A small network was shown many inputs. Here are its activations along a few directions, one row for each input.
Each table varies a few parts of the input and shows all the possible inputs, shuffled.
Descriptions start from the smaller parts, as in this example, which fits no table here: one of 3 separate values, together with either a single point or one of 11 places along a line or (one of 5 places around a ring, together with one of 6 places along a line).
Shared parts are said once, and a part with two or three values counts as separate values.

Other details of the inputs shift rows strongly along three fixed directions, in all tables alike. That doesn't count.

A family of inputs:
r1: [-13  13   3  13  26   1  24  28 -13 -22  -5]
r2: [ 40 -22   2  12  -9  -5   6 -24  12  10  21]
r3: [10  7 20 -5  2 -9  1  3  0  8  4]
r4: [-12   2   9   9  15  -8  17  35  -2 -21 -16]
r5: [ -3  42  26 -17   6 -42  12 -15 -13   2 -27]
r6: [ -9 -19 -13  12   2  19  -4  34   5 -15   9]
r7: [ 36 -24   5   8  -2   2   5 -29  15  15  20]
r8: [ 41 -19   9   9 -17  -2   0 -18  13  14  22]
r9: [-30   7 -20  -1   3  30 -39  38  -5  -8  -9]
r10: [-15  35  28 -28   3 -39  19 -20 -16   3 -20]
r11: [ 44 -21  15  11 -16  -3   6  -7  12  15  23]
r12: [ 15 -28  -5  31  23  10   9  19  17 -21  16]
r13: [  4  -8   4  -4   0 -13  14 -30   5   9   3]
r14: [-21   4   5   6  22  -7  16  26   0 -26  -9]
r15: [ -2  31  47 -21   2 -45  31  -3 -13   3 -18]
r16: [ -5  -8 -23  20   7  30   3  32  -6 -16  12]
r17: [-17  15 -25 -23 -24  13 -45 -24  -8  24   5]
r18: [-33  18 -17 -31 -22  12 -33 -24 -12  21 -18]
r19: [ 35 -24  -4  13  -5  -2   6 -33  17  16  10]
r20: [  7 -16 -15  -4 -18   5  -6 -28   6  15  13]
r21: [-11  -4 -27 -18 -17  30 -44 -29   2  28  13]
r22: [-18   6  -5   7  16 -15  15  19  -5 -27  -8]
r23: [-18  32  -6 -28 -23  27 -24  -4 -24  24 -13]
r24: [-41   3 -26  -6   0  32 -32  29  -4 -12 -14]
r25: [  7 -40 -22  29  15  21  11  15  17 -20   5]
r26: [  8  11  21 -14 -18 -21  10 -15  -5  10  -3]
r27: [  2   8  11  20  26 -21  20  26   5 -28 -14]
Each input here is: one of 3 separate values, together with either a single point or (one of 2 separate values, together with one of 4 places along a line).
Changing only the choice among 3 separate values turns r22 into r25. The same change can be made to r17. Which row results?
> r19
Which other rows does r23 become when the choice among 3 separate values takes its other values? List them by row number.
> r1, r16
Which other rows does r8 become when the place on the line of 4 takes its other values? List them by row number.
> r2, r11, r17

A family of inputs:
r28: [-32   7  -2  -8   8  -1   9  17 -11 -18 -14]
r29: [-17  10   0 -28 -13   9 -21 -20  -3  26 -11]
r30: [ 20  26  36 -12   0 -18  30 -13 -14   3 -12]
r31: [ 24 -23  18   6  -2  -8  29 -10   9  11   9]
r32: [ 23 -26  12   7   1  -9  28 -26  15   2   1]
r33: [-11  11   7 -28 -17   5 -30  -7  -2  22  -8]
r34: [ 31 -19  14  12   1 -14  12 -21  17  -2   9]
r35: [-29  22   2   0  18 -14  12  21 -13 -13  -4]
r36: [ 12  22  33 -12  -7 -37  22 -12  -6   1   1]
r37: [-14  15  -4 -18  -7   6 -28 -26  -7  23  -3]
r38: [-23  26  -5   1  26 -16   6  15 -11 -15  -7]
r39: [ 31 -25  22   5  -9 -11  23  -7  10  -2  11]
r40: [-17  21 -15   2  11  -8   3   6 -10 -11  -8]
r41: [ -2   7   1 -25 -37  12 -30 -12  -9  28  -2]
r42: [  2 -25 -16  19   4  16  -6  22  15 -12  -1]
r43: [ -5 -24 -23  18   9  19   3  10  14 -11  -5]
r44: [ -5  26   3   4   9   8   7  23 -16  -7 -19]
r45: [ 30  21  27  -5  -6 -46  20 -22  -4   9  -7]
r46: [ -4 -28 -19  18   0  21   9  17   6 -10   2]
r47: [  3 -20 -19  17  13  12 -11  14   7 -21  14]
r48: [-19  23   1   0  23 -20  -7  25  -9 -19  -8]
r49: [ -2 -26  -7  15   6  18  -8  30   9 -10  12]
r50: [-21  17  -8   2   3  -7  10  13 -13 -10  -6]
r51: [  8 -16 -13  -3 -22  32 -32  -2   9  22  29]
r52: [-23  22   5   4  23 -17  -9  20  -1 -18 -14]
r53: [  0  12  -8 -20 -29  11 -39 -24  -1  27  -3]
r54: [  5 -19 -30  -7 -16  34 -24 -21   2  15  23]
r55: [ 30 -15   2  19   3 -13  20 -27  11   6   4]
r56: [ 27 -20   7  13   6 -13  21 -30  11   0   8]
r57: [ -3 -28 -11  12   7  17  -6  19  15 -19   4]
r58: [-14  21   0   2   1 -11  -2  21  -8 -11  -4]
r59: [ -5 -23 -19  16   6  18  10  12   3 -16  17]
r60: [  0  26   8 -24 -13  24 -22  -4 -15  28  -6]
Changing only one part turns r47 into r48. The same change can be made to r39. Which row results?
> r49
Describe the family of inputs behind these rows.
> one of 3 separate values, together with either a single point or (one of 2 separate values, together with one of 5 places around a ring)
List by row number the other rows that have the choice among 3 separate values in common with r41.
> r40, r42, r43, r44, r45, r46, r50, r53, r55, r58
Which other rows does r54 become when the place on the ring of 5 takes its other values? List them by row number.
> r28, r32, r56, r59
